Each row below holds a small network's activations on one input, seen along a few directions.
In each table, some parts of the input vary, and every possible input appears once, in random order.
Descriptions start from the smaller parts, as in this example, which fits no table here: values(3) and (point or line(11) or (line(4) and ring(8))).
Shared parts are said once, and a part with two or three values counts as separate values.
In the rows, zero is written as 100.

Other details of the inputs vary at random and push rows far along two fixed directions, the same in every table; ignore that.

A family of inputs:
r1: 90 103 115 87 147 80 112 115 122 100 112 46 100 58 63
r2: 92 106 120 84 143 81 118 112 120 103 116 43 102 56 67
r3: 107 91 70 86 66 111 115 57 85 75 78 130 98 153 129
r4: 109 99 70 80 66 117 104 59 80 82 77 132 103 150 124
r5: 111 89 72 83 69 118 114 61 79 74 75 135 109 147 123
r6: 110 102 72 88 67 120 95 48 81 88 83 130 89 153 126
r7: 68 95 158 181 76 111 37 194 93 107 82 136 107 66 126
r8: 123 121 88 70 152 75 132 71 129 122 139 39 87 81 50
r9: 113 115 84 75 153 73 131 75 138 119 136 39 82 85 51
r10: 105 94 66 96 73 115 102 49 90 78 81 129 81 159 126
r11: 103 91 101 79 131 73 122 129 119 120 138 78 104 58 73
r12: 79 106 162 182 75 119 34 187 84 115 91 133 105 62 128
r13: 107 95 70 92 66 116 112 53 84 80 80 129 89 153 128
r14: 77 100 140 161 87 108 55 165 97 110 93 126 95 75 116
r15: 120 98 74 57 143 66 135 87 124 126 155 60 76 76 66
r16: 65 110 183 177 88 126 40 174 83 93 61 102 118 59 116
r17: 95 112 121 79 141 86 106 112 113 109 114 47 108 55 62
r18: 109 84 72 49 148 61 144 102 126 113 141 69 106 69 61
r19: 115 98 68 92 70 119 102 46 79 81 83 129 85 156 128
r20: 71 99 163 167 71 118 37 191 85 114 82 138 122 58 123
r21: 109 86 70 80 70 117 117 60 78 73 71 134 117 147 127
r22: 100 87 101 78 132 72 124 130 117 119 133 78 112 57 77
r23: 87 102 144 152 84 111 57 169 88 110 94 126 108 70 118
r24: 104 114 86 109 73 124 107 35 96 78 66 102 89 162 120
r25: 115 93 76 41 142 66 137 98 118 122 142 71 114 64 62
r26: 109 103 71 88 65 119 98 54 80 85 81 132 96 149 125
r27: 99 88 98 84 134 71 115 132 122 116 134 82 103 60 70
r28: 106 121 87 103 71 128 96 35 90 85 65 105 96 160 115
Each input here is: line(4) and (values(2) or line(5)).
Q: Changing only the line(4) part turns r23 into r3. The same change can be made to r5. Which row results?
A: r11
Q: Change only the line(5) part in r27. List by row number the other rows that result.
A: r7, r10, r14, r18
Q: Change only the values(2) part in r16. List by row number the other rows that result.
A: r8

A family of inputs:
r29: 125 92 54 65 77 99 115 61 88 99 109 135 97 135 113
r30: 96 90 80 88 90 108 117 64 100 76 72 108 110 136 110
r31: 90 106 127 131 73 129 72 109 80 90 73 120 101 108 123
r32: 90 107 129 131 71 123 72 109 80 93 73 117 105 110 128
r33: 87 93 115 105 107 98 97 117 105 91 91 95 103 85 95
r34: 100 110 125 117 119 93 86 129 112 128 120 84 102 65 84
r35: 93 111 121 141 72 125 63 108 92 107 77 126 101 116 123
r36: 116 101 61 67 123 83 124 60 112 99 124 81 78 118 81
r37: 107 96 75 81 97 94 120 60 102 90 101 94 85 129 103
r38: 91 83 103 134 56 113 74 130 81 93 87 163 105 113 143
r39: 86 100 118 146 75 118 67 115 84 86 73 127 93 116 128
r40: 109 96 65 70 104 96 136 53 103 86 100 89 88 129 100
r41: 90 95 122 119 121 90 96 138 116 112 109 83 107 66 87
r42: 75 76 112 133 49 126 68 137 70 80 57 171 122 122 151
r43: 97 115 123 113 117 92 88 130 108 125 119 81 96 61 86
r44: 86 97 120 141 72 120 82 120 93 83 65 122 110 114 123
r45: 111 82 62 50 84 102 123 68 80 86 91 130 117 131 110
r46: 107 106 84 68 102 101 123 66 101 87 92 91 115 119 89
r47: 109 98 68 88 100 98 116 59 110 99 103 101 87 135 98
r48: 99 117 119 113 117 93 83 130 112 131 122 83 90 64 84
r49: 93 101 116 118 119 87 86 135 116 120 127 85 82 68 81
r50: 110 100 74 77 86 114 118 47 92 83 80 101 111 139 106
r51: 94 103 120 113 92 114 84 113 90 96 88 98 107 89 103
r52: 76 96 119 131 75 117 82 117 90 80 59 120 110 109 125
r53: 93 112 123 136 69 123 61 110 86 102 78 122 94 114 127
r54: 98 89 110 122 59 118 76 128 71 98 84 154 114 107 136
r55: 99 110 126 111 118 95 84 129 106 121 120 83 93 61 82
r56: 118 99 69 67 119 84 142 65 114 95 115 79 94 117 82
r57: 109 97 64 78 89 99 118 46 102 87 97 101 80 147 107
r58: 87 102 120 152 67 119 74 115 89 91 71 131 99 123 126
r59: 116 75 47 45 102 86 140 72 99 90 116 116 104 121 103
r60: 103 95 77 74 101 97 130 67 107 79 86 96 108 128 95
r61: 95 106 129 105 117 92 90 133 106 115 114 73 108 59 85
r62: 113 79 58 64 94 91 130 82 96 92 116 125 100 121 113
r63: 112 117 110 85 159 66 99 132 126 142 157 52 86 36 50
r64: 103 99 78 67 87 113 116 48 87 73 77 102 107 135 103
r65: 111 91 63 40 124 78 147 51 116 86 108 69 98 114 80
r66: 87 95 121 128 90 113 85 117 94 90 87 111 93 99 114
r67: 87 98 121 116 119 90 97 139 113 110 109 81 101 61 88
r68: 95 106 109 108 135 75 99 136 127 131 140 69 83 55 70
r69: 108 93 74 80 88 104 124 52 95 78 86 101 90 143 115
r70: 99 110 126 111 116 93 94 135 109 117 113 79 114 63 79
r71: 111 103 70 92 94 99 116 64 108 94 101 104 88 138 99
r72: 102 114 124 107 130 85 86 132 109 125 129 75 95 53 77
r73: 85 97 118 151 71 119 72 112 91 94 72 128 100 120 128
r74: 118 83 46 66 82 93 123 64 99 92 115 136 92 138 115
r75: 97 116 121 141 69 124 65 112 90 104 77 127 100 118 121
r76: 104 101 84 64 97 102 118 59 94 83 89 89 110 122 98
r77: 103 98 109 84 161 62 116 139 129 120 146 47 96 34 54
r78: 115 107 79 73 103 106 115 58 91 87 97 93 96 123 101
r79: 95 113 124 140 69 123 71 111 86 99 75 125 105 115 121
r80: 100 106 116 76 157 68 115 131 129 132 142 48 116 35 49
r81: 97 108 125 107 123 93 86 134 103 112 113 76 108 57 82
r82: 79 95 121 134 78 119 72 118 85 74 58 124 110 111 126
r83: 107 104 73 74 84 113 119 49 89 81 79 99 105 135 109
r84: 101 104 79 67 97 104 121 59 94 85 86 92 110 120 96
r85: 106 90 76 75 101 102 125 63 101 78 91 94 93 122 98
r86: 93 99 122 119 125 89 90 140 107 108 115 83 93 65 90
r87: 101 113 123 112 118 95 79 130 110 127 124 84 88 63 81
r88: 99 92 108 125 56 115 71 125 73 102 87 157 109 107 136
r89: 82 93 124 137 70 120 75 117 87 81 64 119 104 114 131
r90: 94 95 113 119 108 98 100 115 108 106 101 95 100 91 99
r91: 99 112 130 110 122 85 86 134 110 128 126 75 95 56 83
r92: 120 108 68 48 130 83 142 58 110 107 127 62 93 99 73
r93: 104 88 111 92 114 83 96 156 98 128 130 104 116 49 86
r94: 125 103 63 49 125 88 143 43 111 103 120 71 100 115 77
r95: 85 106 126 119 89 114 73 118 85 88 75 108 116 92 110
r96: 92 98 122 121 118 89 89 135 111 113 119 87 86 65 85
r97: 116 99 58 53 134 72 147 57 121 106 133 65 81 103 70
r98: 101 113 130 113 122 89 94 139 111 124 123 77 107 59 79
Q: Changing only one part turns r34 into r73. The same change can be made to r76. Which row results?
A: r65
Q: What do these inputs look like to the network?
A: values(2) and line(5) and (point or line(6))
Q: Change only the values(2) part in r48. List by row number the other rows that result.
A: r68
Q: Change only the line(6) part in r89. List by row number the other rows that result.
A: r41, r44, r67, r77, r85
Q: Change only the values(2) part in r53. List by row number the other rows that result.
A: r57
